These are the activations of a small neural network, seen along a few directions. Each row is one input.
In each table, some parts of the input vary, and every possible input appears once, in random order.
Descriptions start from the smaller parts, as in this example, which fits no table here: one of 4 places along a line, together with either a single point or one of 9 places along a line or (one of 2 separate values, together with one of 8 places around a ring).
Shared parts are said once, and a part with two or three values counts as separate values.
In the rows, zero is written as 128.

Other details of the inputs vary at random and push rows far along three fixed directions, the same in every table; ignore that.

Table:
R1: [160 144 160 116  86 148 175 143 150 143 121 124 149 166]
R2: [121 130 128 123 126 111 119 134 147 129 142 143 112 131]
R3: [112 128 118 147 159  88  80 145 168 114 194 160  83 103]
R4: [152 127 141 141 132 143 144 144 104 126 101 107 161 146]
R5: [ 73 123  91  98 135 124 114  65 150 136 126 160 106 130]
R6: [107 120 105 113 142 150 137  80 103 130  80 131 151 146]
R7: [130 158 153  96  68 135 158 127 169 124 162 140 112 105]
R8: [167 117 111 177 175 147 116 173  30 106 108  76 145  69]
R9: [102 119 110 109 136 138 129  89  99 132  76 127 146 142]
R10: [148 127 134 138 128 144 146 136 124 129 119 116 153 145]
R11: [166 142 153 126  93 150 166 158 112 113 129 100 156 109]
R12: [132 116 112 139 152 141 132 116 101 123 102 119 154 139]
R13: [161 136 158 169 142  83  95 209 174 114 215 139  93 108]
R14: [138 142 143 122 107 114 137 145 181 135 172 157 103 140]
R15: [169 131 156 137 108 140 158 167 119 134 111 100 161 153]
R16: [155 149 174 112  83 138 169 150 141 142 109 126 143 165]
R17: [102 118 105 112 137 146 133  83 105 133  82 121 151 142]
R18: [103 114 101 143 177 110  87 115 112 111 130 139 118 111]
R19: [134 150 159 102  87 118 151 138 170 141 138 157 109 154]
R20: [127 121 124 135 149 132 123 123  96 121  96 121 147 135]
R21: [144 129 134 120 109 141 156 131 128 138 109 120 150 153]
R22: [143 127 144 131 122 126 136 150 112 129 107 116 144 142]
R23: [138 141 154 149 133  84  96 182 181 121 204 154  82 112]
R24: [180 108 146 209 181 106  91 224  89  98 155  76 151 100]
R25: [ 95 122 104 121 144 113 105 103 147 128 145 148 107 122]
R26: [116 142 143 109 113 113 129 125 148 132 127 155 108 141]
R27: [116 137 135 108 110 113 130 126 152 136 132 149 110 140]
R28: [103 118 100 126 150 117 106 108 133 124 135 142 117 122]
R29: [169 135 160 144 110 117 139 186 148 130 155 118 132 138]
R30: [167 125 152 115  69 148 169 128 140 160 131 111 126 149]
R31: [ 97 120 100 123 146 112 104 104 149 126 149 151 106 120]
R32: [ 85 104  87 102 125 133 110  50 125 148 120 141  96 117]
R33: [108 138 105 104 123 163 141  86  77 135  84 119 122  94]
R34: [136 143 150 127 109 122 135 142 172 134 160 141 116 138]
R35: [105 117 111 119 141 147 132  89  88 129  67 113 158 142]
R36: [ 82 136 102  86 115 140 130  66 121 116 116 146 119  94]
R37: [139 131 150 109  66 133 149 113 180 163 167 131  95 133]
R38: [105 128 117 120 127 125 121 106 154 133 141 138 119 130]
R39: [127 129 107 162 166 127  89 150  89 110 158 110  98  49]
R40: [121 151 161  95  77 108 145 137 183 147 148 160  96 151]
R41: [143 116 122 171 160 112  98 168 140 114 177 113 126 107]
R42: [133 115 129 175 180 111  86 161 100 104 139 110 133 104]
R43: [ 81 121  94 132 170  95  73 102 161 116 176 169  81 101]
R44: [101 129 103  97 121 153 143  77  87 112  88 124 147 103]
R45: [167 137 156 133 108 137 157 160 133 133 123 120 149 154]
R46: [ 79 121  92 101 140 123 112  72 133 132 111 153 114 131]
R47: [159 142 160 110  81 136 173 151 142 145 112 123 146 167]
R48: [109 121 113 129 141 128 116 109 130 127 125 126 132 126]
R49: [116 134 101 108 129 167 145  90  57 132  68 113 133  97]
R50: [ 90 130 121 119 146 105  97 108 140 123 136 157  98 120]
R51: [ 98 118 110 151 173  80  62 143 150 112 184 148  84  91]
R52: [163 143 156 116  88 148 177 144 148 142 121 128 149 167]
R53: [180  89 122 184 154 145 119 156  68 126 124  62 158 109]
R54: [152 144 169 111  80 135 168 153 141 144 110 121 143 163]
R55: [127 113 109 138 147 143 130 116 106 126 106 109 156 135]
R56: [ 74 128 105 105 141 130 111  65 138 130 112 152 115 129]
R57: [160 121 136 176 159 121 110 176 127 112 162 108 139 116]
R58: [129 112 108 137 147 140 130 118 103 125 104 113 155 135]
R59: [110 135 136 117 121  99 111 136 157 130 150 154  95 127]
R60: [147 129 126 152 143 112 107 171 118  92 177 119 119  68]
R61: [125 121 126 136 149 135 123 122  99 122  98 117 148 134]
R62: [166 133 152 131 104 133 158 164 131 136 122 114 149 154]
R63: [165 101 120 188 192 132 107 170  56 101 101  83 176 117]
R64: [100 120 111 111 136 141 129  88 102 132  79 123 147 141]
R65: [141 140 145 124 110 120 140 145 166 134 157 145 115 143]
R66: [136 127 136 135 134 144 140 127  99 125  88 110 159 145]
R67: [ 73 130 101  98 138 122 111  65 147 133 122 166 103 131]
R68: [158 139 155 114  83 145 174 146 150 146 121 118 150 164]
R69: [113 115 114 161 171 100  77 146 139 111 171 126 108  95]
R70: [115 134 128 118 124 130 130 111 147 132 130 141 123 137]
R71: [143 131 137 119 109 138 153 133 127 137 107 121 149 152]
R72: [154 124 134 146 134 150 149 138 113 126 110 106 164 146]
R73: [125 122 128 135 148 130 121 126  94 121  94 121 145 134]
R74: [135 134 148  97  61 124 149 113 188 165 172 147  82 138]
R75: [ 98 140 100  95 121 149 134  83  91 133  96 139 102  92]
Each input here is: one of 5 places along a line, together with either one of 3 separate values or (one of 2 separate values, together with one of 6 places along a line).
- The inputs of R62 and R48 match in every part but the place on the line of 5. If R40 is changed in the same way as R62 into R48, which row does it become? => R24
- Start at R10 and move only the place on the line of 6, one step at a time. The first step leads to R1. Which rows follow, in order? => R70, R4, R61, R16
- Which other rows does R4 become when the choice among 2 separate values takes its other values? List them by row number. => R15
- Which other rows does R1 become when the place on the line of 5 takes its other values? List them by row number. => R6, R43, R57, R65

Table:
R76: [141 125 136 127 108 124 129 132 133 129 147 119 106 111]
R77: [152 129 164 138 103  89 125 183 185 128 191 147 101 141]
R78: [224 115 183 194 134 114 134 242 141 134 181  94 143 156]
R79: [ 97 110  89 132 158 123  87  79 120 137 145 139  86  97]
R80: [ 71 127 100 126 165 113  79  89 116 109 139 142  86  69]
R81: [193 112 141 174 136 154 151 185  61 138  90  66 168 127]
R82: [ 81 107 105 140 166  91  59 109 168 122 179 148  90 110]
R83: [147 131 141  97  97 167 191 104  84 147  34 122 186 202]
R84: [179  97 119 202 178 131  99 187  65 124 133  69 140  98]
R85: [158  82 108 176 189 144 120 133  32 108  55  69 199 145]
R86: [ 93 116 108 147 178 103  77 118 120 111 138 135 128 111]
R87: [238 142 171 182 115 160 186 236  83 111 132  63 195 129]
R88: [144  91  92 164 181 138 105 138  37 103  94  73 170  87]
R89: [122 131 133  89  97 144 168 100 128 162  65 132 147 192]
R90: [108 135 135 107 111 114 133 107 149 135 124 154 123 154]
R91: [138 110 109 150 153 138 118 126  62 107  94  93 145  97]
R92: [126 103  91 150 170 130  93 113  79 115 120 116 115  94]
R93: [148  78 105 182 197 136 101 125  55 115  82  74 177 138]
R94: [115 138 114 126 142 119 106 116 120 123 142 143  93  96]
R95: [ 76 155 119  94 116 108 105 108 161 134 150 177  61  91]
R96: [149 156 162  95  70 158 188 143 128 130 105 119 153 136]
R97: [129 123 133 136 133 113 115 141 153 146 133 133 114 152]
R98: [ 84 126 101 108 135 127 117  68 172 135 139 163 115 144]
R99: [170 114 124 165 146 128 120 177  86 125 124  88 130 108]
R100: [123 120 122  96  99 153 173  90 114 135  65 122 177 178]
R101: [ 96 104  98 131 151 138 106  77  89 128 111 115 120 101]
R102: [153 133 154 163 138 116 117 182 140 104 151 118 146 127]
R103: [106 140 119 114 123 129 126 117 113 139 117 136 104 112]
R104: [176 138 156 130  91 116 144 180 150 134 174 134  98 117]
R105: [ 75 142 108  94 141 130 126  80 156 117 115 172 126 137]
R106: [114 134 121 101 102 141 148  78 186 151 130 155 127 167]
R107: [139 148 163  93  67 105 156 144 199 152 162 154 116 166]
R108: [ 87 147 115  88 107 151 142  71 125 126  98 137 126 114]
R109: [101 112 107 133 151 108  96 109 152 118 151 140 119 127]
R110: [181 144 167 146  99 132 145 194 127 124 151  99 136 112]
R111: [127 146 134  95 100 157 180  96 140 134  78 136 167 177]
R112: [159 173 184 123  72 105 139 201 197 141 197 152  67 111]
R113: [141 132 141 154 142 112 103 174 113 104 162 125 110  75]
R114: [121 137 121 113 114 128 133 127 116 141 119 134 110 116]
R115: [103 113 107 103 136 151 145  75  80 128  42 113 178 165]
R116: [187 149 182 125  72 124 178 189 175 131 144 117 151 170]
R117: [ 89 105  92 148 186  85  63 130 134 121 156 152  92 113]
R118: [105 114 111 120 149 116 111  97 132 135 119 151 118 149]
R119: [125  99 103 152 153 153 113 108  90 123 120  95 150 102]
R120: [100 107  95 102 150 137 132  70  92 134  63 138 148 165]
R121: [147 132 141 153 140 127 114 171 103 111 147 105 134  88]
R122: [157 157 180 123  87  82 136 204 216 144 197 156  81 156]
R123: [ 85 124 115 131 162 116  93 103 122 113 117 140 132 121]
R124: [ 78 121 108 106 126 121 110  70 169 136 137 156 113 142]
R125: [144 174 173  94  64 130 162 147 174 149 160 162  87 127]
R126: [106 109  97 146 162 125  80 109 108 121 149 113 114  83]
R127: [177 124 123 191 167 124 113 199  95  99 180  96 149  80]
R128: [150 122 131 151 138 122 116 168 102 115 151 101 133  91]
R129: [ 97 117 107 134 160 128 108  99 112 110 104 127 150 132]
R130: [166 139 162 140  85 124 142 179 176 133 198 117 108 114]
R131: [ 92 111 103 137 145 114  85  84 136 135 165 137  83  87]
R132: [137 120  91 166 195 149 114 139  50  87  96  94 173  79]
R133: [179 101 128 191 171 105  92 200  85  96 171  84 124  74]
R134: [181 103 119 191 170 122 107 196  75  93 157  71 157  82]
R135: [131 142 151 128 134 107 120 159 151 119 142 155 113 139]
R136: [125 137 138  99 107 157 178  94  98 148  48 133 171 189]
R137: [145 130 148  97  92 156 175 103 129 159  74 131 155 198]
R138: [119 133 122 111 113 137 139 118 125 124 135 125 130 110]
R139: [113 143 151 134 135  96 103 165 174 129 163 159  90 134]
R140: [129 148 131  84  82 149 167  98 123 147  99 143 117 140]
R141: [127  91 105 159 174 132  97 109  94 122 100  97 157 137]
R142: [122 145 127  95  98 145 167  96 155 136 102 151 151 169]
R143: [113 116  85 109 133 178 156  52  96 139  72 106 158 133]
R144: [170 155 172 124  72 140 172 175 150 130 154 115 135 126]
R145: [142 133 119 129 118 137 139 133 146 123 160 124 120 113]
R146: [147 156 171 106  81 133 180 154 145 159 103 135 145 190]
R147: [ 91 125 106 125 147 101  92 106 195 123 189 174  91 120]
R148: [106 125 101 113 126 123 122 104 114 139 115 137 101 111]
R149: [104 130 117  97 100 137 133  95 155 133 145 138 108 115]
R150: [112 108 113 127 150 123 109 107 121 125 112 125 141 141]
R151: [ 78 105  95 138 171 102  76  89 141 146 141 150  96 131]
R152: [ 66 133 113 117 157  94  78 106 158 115 155 170 100 108]
R153: [185 145 157 107  63 190 221 134 119 154  92 101 179 170]
R154: [ 99 154 144  90  97 122 143 110 177 125 128 163 123 150]
R155: [ 85 129 124 115 149 109 103 106 137 112 120 155 113 128]
R156: [114 112 117 102 110 161 158  64 123 147  68 119 166 179]
R157: [106 113  94 143 169 109 100 117 147 112 154 148 125 118]
R158: [ 87 147 120  93 121 140 145  77 160 126 103 162 133 151]
R159: [198 114 143 172 138 149 141 178  74 129 116  81 157 120]
R160: [ 95 153 141  87 105 121 139 114 159 144 103 167 113 161]
R161: [135 137 155 101  94 167 189 103  88 139  33 114 189 192]
R162: [180 146 172 119  65 125 163 178 169 143 168 113 116 128]
R163: [ 93 116 115 101 118 141 141  56 122 149  74 138 142 170]
R164: [103 143 129 107 123 123 121 123 129 120 136 139 112  91]
R165: [104 120 114 151 186 118  92 123 100 114 112 141 133 123]
R166: [188 150 158 120  74 142 187 175 158 134 159 122 137 135]
R167: [141 152 180 131  93  87 126 179 206 130 202 161  88 141]
R168: [ 76 117 101 120 138 107  71  86 175 137 196 151  62  81]
R169: [101 136 124 114 125 117 113 104 132 126 145 141  95  95]
R170: [121 161 131  88  89 163 175  98 138 132 106 138 135 134]
R171: [148 141 139 156 147 105 102 184 118 111 173 134 100  76]
- What do these inputs look like to the network? => one of 2 separate values, together with one of 6 places along a line, together with one of 8 places along a line
- The inputs of R103 and R146 match in every part but the choice among 2 separate values. If R121 is changed in the same way as R103 into R146, which row does it become? => R123
- The inputs of R87 and R111 match in every part but the choice among 2 separate values. If R131 is changed in the same way as R87 into R111, which row does it become? => R93
- The inputs of R152 and R164 match in every part but the choice among 2 separate values. If R117 is changed in the same way as R152 into R164, which row does it become? => R148
- Start at R135 and move only the place on the line of 8, one step at a time. The first step leads to R165. Which rows follow, in order? => R136, R83, R120, R118, R137, R78
- Which other rows does R83 become when the choice among 2 separate values takes its other values? List them by row number. => R140
- Which other rows does R119 become when the choice among 2 separate values takes its other values? List them by row number. => R156
- Which other rows does R162 become when the place on the line of 6 takes its other values? List them by row number. => R76, R92, R99, R145, R149
- Which other rows does R161 become when the place on the line of 8 takes its other values? List them by row number. => R77, R85, R90, R93, R155, R163, R167
